Each row below holds a small network's activations on one input, seen along a few directions.
Each table varies a few parts of the input and shows all the possible inputs, shuffled.
Descriptions start from the smaller parts, as in this example, which fits no table here: one of 2 separate values, together with either a single point or one of 11 places around a ring or (one of 5 places around a ring, together with one of 6 places along a line).
Shared parts are said once, and a part with two or three values counts as separate values.

Rows:
x1: [ 91.7  13.3 -79.9 -50.3 -49.0 -31.1 -64.2  10.5 -46.2  57.1 -72.7  83.3
  34.8 -52.6  -8.2]
x2: [  5.7  -2.4   4.8  21.6 -24.8 -58.2 -41.7 -13.6  38.1  11.0 -19.5  -4.3
 -31.1 -75.4  -2.7]
x3: [  9.3  15.5  16.0  33.2   7.8 -63.6 -45.4 -23.1   5.9  -4.6  -6.5 -17.7
 -23.0 -73.4 -40.8]
x4: [-29.7  -1.6  28.4   3.9  33.9  51.5  44.7   7.2 -18.2 -24.8  44.5 -28.8
   9.6  67.3  -1.0]
x5: [  4.4 -11.9   0.3  14.9 -40.5 -56.0 -40.5  -8.8  55.9  18.2 -25.8   4.1
 -34.7 -75.7  15.5]
x6: [ 12.7  -6.9  15.0  31.4  17.0 -55.5 -41.5 -28.8 -24.9 -17.6  11.4 -19.2
 -17.5 -81.5 -78.2]
x7: [-38.2 -16.4  17.8 -10.6   1.3  53.9  51.1  13.2  11.8 -15.7  27.6 -13.7
   1.9  63.8  36.7]
x8: [-24.9   5.3  34.8  10.3  50.9  49.9  41.0   4.3 -31.5 -29.8  53.0 -34.7
  14.0  69.8 -20.8]
x9: [  8.9 -24.0 -15.1  20.2   2.6 -65.3 -34.4 -20.8  14.9  -1.1  -6.8 -12.6
 -31.8 -73.9 -28.0]
x10: [ 37.5  31.4 -66.3 -57.6 -10.5  77.2  34.6  29.5 -47.5  34.3 -48.8  73.6
  74.3  96.1  38.2]
x11: [-34.1  -8.8  22.7  -3.1  17.4  52.9  48.1  10.2  -3.7 -20.1  36.0 -21.7
   5.5  65.3  18.2]
x12: [-43.3   6.5  21.6 -14.0  -6.0  44.4  48.3  20.3  45.6  -6.7   7.8  -8.4
  -1.9  70.4  71.2]
Changing only one part turns x5 into x12. The same change can be made to x6. Which row results?
> x8
What is each input in this table made of?
> one of 2 separate values, together with either a single point or one of 5 places along a line
Change only the choice among 2 separate values in x10. List by row number the other rows that result.
> x1

Rows:
x13: [  3.0  -8.6 -15.5   6.7 -19.6 -24.2 -12.1  -4.4  18.5  18.6 -18.9   4.5
 -20.3 -28.4  16.5]
x14: [-41.6 -23.4  35.3  -3.7  13.3  55.6  50.4  17.1  28.1 -23.8  46.5 -25.7
  -3.5  63.3  25.8]
x15: [  9.8  17.4   7.5  26.8  -4.7  -5.7 -17.4  -7.9  -7.1  11.7  -6.4  -5.7
   0.2 -28.3 -21.8]
x16: [ -6.4  25.6  15.5  12.3 -36.0 -15.8 -17.5  -6.2  27.5  12.7 -25.0   6.5
 -10.8 -30.0  23.6]
x17: [ 10.7 -27.5  -7.3 -15.2 -19.1 -22.0 -18.3   0.6   4.3   0.5  -1.1   9.3
  -8.7 -34.6  -5.4]
x18: [ 13.8 -15.4 -18.2  12.1   4.6 -14.8 -11.9 -11.6 -16.6   5.2  -0.3  -1.2
  -4.9 -30.3 -29.4]
x19: [ -0.2 -26.2 -21.7  -9.3 -22.1 -31.1  -8.0  -8.4  12.7   3.0 -18.8  11.9
 -17.6 -32.3  11.2]
x20: [ 10.6 -32.1 -24.8  -4.3   1.9 -21.1  -8.3 -16.8 -22.1 -10.4   0.5   6.4
  -2.8 -34.2 -34.5]
x21: [  7.7  47.9  28.8  22.4  16.6 -20.3 -26.7  -3.7  10.5  -4.8  -8.2  -8.5
   6.8 -17.9 -23.3]
x22: [ 13.1 -43.8 -20.4 -22.9 -14.9 -25.9 -16.2  -1.7  -0.2  -3.5   1.2  11.0
 -12.2 -35.2  -9.6]
x23: [ 10.5  31.2 -12.6 -28.1  34.2  43.5  28.5  15.8 -37.7   0.9  -3.4  18.1
  40.8  84.7  11.6]
x24: [  5.1  18.9 -17.6 -24.1   0.9  59.8  34.9  12.8 -50.0   5.5  -4.6  23.8
  41.6  73.4  15.0]
x25: [-45.1 -11.5  27.6  18.2  28.8  59.4  54.4   4.6  -5.2 -19.5  46.6 -37.3
  -6.2  65.3   7.3]
x26: [  5.0 -43.2 -37.1 -14.5  -8.6 -31.7  -5.8  -7.3  20.9  -0.3 -18.5  17.5
 -18.0 -31.2   0.2]
x27: [ 12.2   6.9  11.5   8.2 -21.3 -10.1 -25.7   5.9  15.1  19.0  -4.0  -0.2
  -9.2 -29.6   3.8]
x28: [ 16.2  -0.4 -13.1   7.1  28.9 -35.9 -19.1  -9.0 -15.4  -2.9   5.2 -10.4
  -8.1 -19.8 -26.3]
x29: [  8.5 -10.8   5.5  -7.6 -23.6 -17.6 -20.9   2.3   9.0   4.0  -3.5   7.4
  -5.9 -33.8  -1.3]
x30: [ 15.5 -17.4 -22.4  -6.5  35.4 -38.9 -15.4 -11.3  -8.3 -17.5   4.9   1.2
  -2.9 -22.1 -37.9]
x31: [  2.4  11.4 -36.1 -29.4 -10.2  52.2  35.6  20.7 -19.5  24.2 -17.2  20.6
  25.0  73.9  58.3]
x32: [-47.0   2.4  40.3   2.9  46.6  37.3  51.3   3.5  -6.4 -36.9  47.4 -41.4
  -5.8  70.4   8.4]
x33: [  9.7   9.9 -14.9 -42.4 -15.1  56.7  29.9  27.1 -28.4  10.5  -2.0  25.9
  35.7  69.9  40.6]
x34: [ 11.2  14.6   3.8   8.5  26.4 -30.8 -19.9  -6.3   0.7 -10.2  -1.5  -3.4
   3.2 -20.3 -30.5]
x35: [ -4.6   8.0   3.4   5.3 -31.2 -21.5 -13.7  -6.3  22.3  10.0 -22.9   8.4
 -12.4 -30.9  19.5]
x36: [  7.5  23.0  27.9   9.1 -23.8  -3.6 -27.7   6.7  31.8  10.7 -10.1   7.4
   1.1 -30.1  -0.1]
x37: [ 11.6   0.8  -5.2  19.6   0.0 -10.6 -14.4  -9.4 -11.9   8.7  -3.3  -3.4
  -2.0 -29.4 -25.6]
x38: [  9.3  31.1  16.5  15.6  21.6 -25.8 -23.0  -4.7   5.5  -7.2  -4.8  -5.9
   5.3 -19.2 -26.8]
x39: [  2.5  33.7  26.3  25.3 -16.6  -2.8 -19.5  -9.5  -3.3   2.4 -11.4  -2.4
   7.5 -30.4 -19.1]
x40: [-51.2 -22.2  16.9   8.0   7.8  45.6  56.6   7.4  25.2 -10.5  33.3 -34.5
 -16.0  67.3  49.8]
Changing only one part turns x37 into x29. The same change can be made to x15. Which row results?
> x27
What is each input in this table made of?
> one of 4 places along a line, together with either one of 2 separate values or one of 5 places along a line
Change only the choice among 2 separate values in x25. List by row number the other rows that result.
> x24
Change only the place on the line of 4 in x32. List by row number the other rows that result.
> x14, x25, x40

Rows:
x41: [ -9.2 -22.2  22.0 -21.0  -1.3  13.1 -11.9  40.7  -6.2  -7.2  48.7  -8.0
   4.6  12.5  -0.3]
x42: [-27.7   9.3  35.0   2.1  -2.6 -77.3 -32.7 -34.2   0.6 -31.8   1.9 -24.3
 -18.6 -50.1 -15.1]
x43: [-16.7  -8.5  -8.2   0.8  26.5   2.2  23.1  20.2  28.0  -1.0  -7.6 -18.0
 -12.0  29.7  59.6]
x44: [  0.7  10.7  23.3  12.6 -31.6 -22.8  -9.6 -21.4  38.9   2.1 -23.4 -20.1
 -45.5 -88.3  -0.2]
x45: [ 24.5   6.1 -52.7   3.7 -24.1  -0.1 -42.4  16.5 -50.1  27.7 -12.8  26.8
   6.9  -6.6   7.1]
x46: [ -1.4 -10.8  -2.1 -25.0  38.4 -31.7  22.2  12.4   4.0  12.0  43.0 -14.2
 -27.5  35.7  26.6]
x47: [ -1.5 -27.1   5.0  46.4  19.1 -39.0 -43.0 -12.9  14.7   8.2  22.6 -22.7
 -16.9 -73.0 -69.7]
x48: [-36.7 -45.3 -20.8   0.1  -9.8  38.6  44.8 -20.0  -3.4  -2.8 -16.0   5.2
   9.2  36.1  -1.1]
x49: [  3.5 -45.8  14.8  -8.2 -44.2  43.3  29.8   4.7  -3.1  -9.6  25.7  12.7
   5.4  17.1  25.3]
x50: [ 30.5  11.7 -48.9  -7.8 -15.4  -4.4 -31.8   4.8 -27.4  16.7 -21.5  33.0
  11.9 -12.0   1.4]
x51: [-25.2  26.4  62.9  24.3  27.7  53.9   2.2  -8.2 -26.2   2.4   0.4 -13.8
  19.5  38.9 -13.3]
x52: [ 37.8  23.8 -38.0 -25.5 -15.8 -25.8  -4.4   8.6   3.4  12.6 -20.8  48.7
  15.9  -9.7  -4.4]
x53: [-25.8  15.6   3.2   9.2  41.2  25.6  40.8 -18.7 -20.0 -26.1  12.5  -9.5
   9.6  44.3 -27.3]
x54: [ 44.8  14.2 -29.4 -29.6   5.2  -8.3 -12.2   3.5  14.6   1.4 -57.9  33.5
  26.2 -21.0 -12.9]
x55: [  2.5  41.9  34.1  17.9 -13.4  32.7  25.2   4.2  32.3  -4.7   5.2 -29.3
  11.3  46.3  24.2]
What is each input in this table made of?
> either one of 3 separate values or one of 4 places along a line or one of 8 places around a ring
A walk changes only the place on the line of 4. It starts at x45 and steps to x50. List the rest of the walk in order.
> x52, x54
